Each row below holds a small network's activations on one input, seen along a few directions.
In each table, some parts of the input vary, and every possible input appears once, in random order.
A made-up example of a description, with smaller parts first: values(2) and (point or ring(11) or (line(4) and ring(5))).
Shared parts are said once, and a part with two or three values counts as separate values.
In the rows, zero is written as 128.

Other details of the inputs vary at random and push rows far along three fixed directions, the same in every table; ignore that.

A family of inputs:
R1: [157 151 194 114 146  97  80 105 206 154 123]
R2: [ 94 146 135 151 134 133 113 116 121 119  97]
R3: [129  86  72 151 117 152 211 132  95 113 129]
R4: [191  99 103 139 220  88 172  77 127 109 199]
R5: [121 128 109 141 107 123 169 108 205 129 118]
R6: [213 133 170 110 192 126  95 142  93 128 156]
R7: [173 145 144 119 188 145  97 106  61 107 162]
R8: [100 135 121 146 141 160 146 126  54 105 105]
R9: [187 134 146 112 145 138  82 135  47 126 173]
R10: [132 169 165 146 161 101  89  75 211 141 125]
R11: [ 70 129 134 131  91 137 121 156  88 113  81]
R12: [113 130 114 121 121 112 132 127 191 143 130]
R13: [111 136 147 145 111 118 102 125 188 172 120]
R14: [147  98  71 139 143 129 215 133 147 104 133]
R15: [158 152 171 109 134 129  69 133  92 129 153]
R16: [100 120 113 146 122  85 157 119 209 125 114]
R17: [139 137 168 124 155  80 100 113 216 171 137]
R18: [189 132 145 109 140 161  93 137  61 123 153]
R19: [129 147 140 120 113 142 110 138 148 122 105]
R20: [ 80 116  86 131  67 164 191 127 127 106  98]
R21: [143 161 178 123 140  80  69 111 221 145 138]
R22: [143 127 121 152 121  98 155  86 248 148 136]
R23: [ 65 108  62 123  82 146 173 151 130 112  97]
R24: [ 69 120  84 151  75 138 190 143 118 110 100]
R25: [ 67 127 133 128  67 162 104 140  98 154  95]
R26: [ 58 161 162  97  66 171  41 168  79 136  65]
R27: [ 95 154 136 152 133 141 122 111 127 123  93]
R28: [185  87  93 100 183 118 153 142  72 119 181]
R29: [181 128 128 127 155 159 134 154  73 115 140]
R30: [ 74 176 165 120  63 168  57 164  69 122  80]
R31: [ 65 116  83 144  82 134 188 149 121 103  95]
R32: [192 162 184  90 163 169  16 176  21 144 157]
R33: [116 121 107 114 127 154 117 175  64 119 111]
R34: [148 131 129 127 143  89 131 103 240 133 125]
R35: [ 79 116  96 128  86 122 172 124 150 107 120]
R36: [183 101  95 107 163 137 155 135  83 127 191]
R37: [ 94 114 106 149  97 134 192 120 167 126  99]
R38: [ 83 147 139 112  72 171 111 145 102 114  77]
R39: [100 135 109 156 140  99 148  79 204 118 125]
R40: [115  93  76 131 123 153 194 150  72 125 140]
R41: [213 121 135 136 181 108 116 130  93 132 187]
R42: [146 170 220 123 136  81  42 101 197 167 138]
R43: [ 61 103  81 131  75 151 186 134 119 132 109]
R44: [146 149 181 122 129  97  59  96 220 186 149]
R45: [ 85 142 152 131  67 171 100 137  94 135  80]
R46: [122 148 156 132 110 121  75 120 188 172 126]
R47: [122 128 112 114 119 149 111 165  60  92 123]
R48: [126 120 117 147 136  87 159 107 239 163 143]
R49: [120  90  75 140 104 132 193 123  76 110 149]
R50: [100 103  78 153 148 140 196 115  72  94 123]
R51: [ 77 161 180 104  75 171  55 160  76 126  51]
R52: [119 114 101 163 108 122 184 109 204 137 114]
R53: [ 84 111 104 158  86 115 175 117 141 131 112]
R54: [217 115 148  95 205 107  99 132  97 144 197]
R55: [102 171 214 114 105 113  35 132 141 148 100]
R56: [194 101  79 131 158 128 164 130  68 107 192]
R57: [207 136 180 113 196  99  83 140  89 130 174]
R58: [143 130 162 122 162  72  96 113 216 168 136]
R59: [185 105  93 131 204 114 160  90  95  95 193]
R60: [114 133 145 122 119 134 118 142 126 125  88]
R61: [202  95 106 124 175 114 188 106 139 120 182]
R62: [126 163 184  99 111 146  45 142 122 130  91]
R63: [113 156 165  89 105 177  43 173  34 132 110]
R64: [104 123 126 126 115  92 133 110 198 122 129]
R65: [102 118 118 153 111  89 183 105 191 134 128]
R66: [188  86 100 113 182 102 166 132  81 100 185]
R67: [178 101  86 121 167 139 171 152  90  98 140]
R68: [106 118 105 135 126 104 161 128 199 145 124]
R69: [ 55 159 149 139  97 168 106 116  77 115  72]
R70: [114  83  70 141 115 154 191 144  74 131 140]
Each input here is: ring(5) and (values(2) or (values(3) and line(4))).
Question: Changing only the ring(5) part turns R13 into R44. The same change can be made to R16. Which row results?
Answer: R64
Question: Changing only the ring(5) part turns R51 into R34. The same change can be made to R61. Which row results?
Answer: R5
Question: Change only the ring(5) part in R6. List by row number the other rows that result.
Answer: R1, R14, R19, R38
Question: Change only the line(4) part in R3. List by row number the other rows that result.
Answer: R6, R37, R60
Question: Change only the values(3) part in R58. List by row number the other rows that result.
Answer: R11, R60
Question: Change only the values(2) part in R50. List by row number the other rows that result.
Answer: R8
Question: Change only the values(2) part in R4. List by row number the other rows that result.
Answer: R69
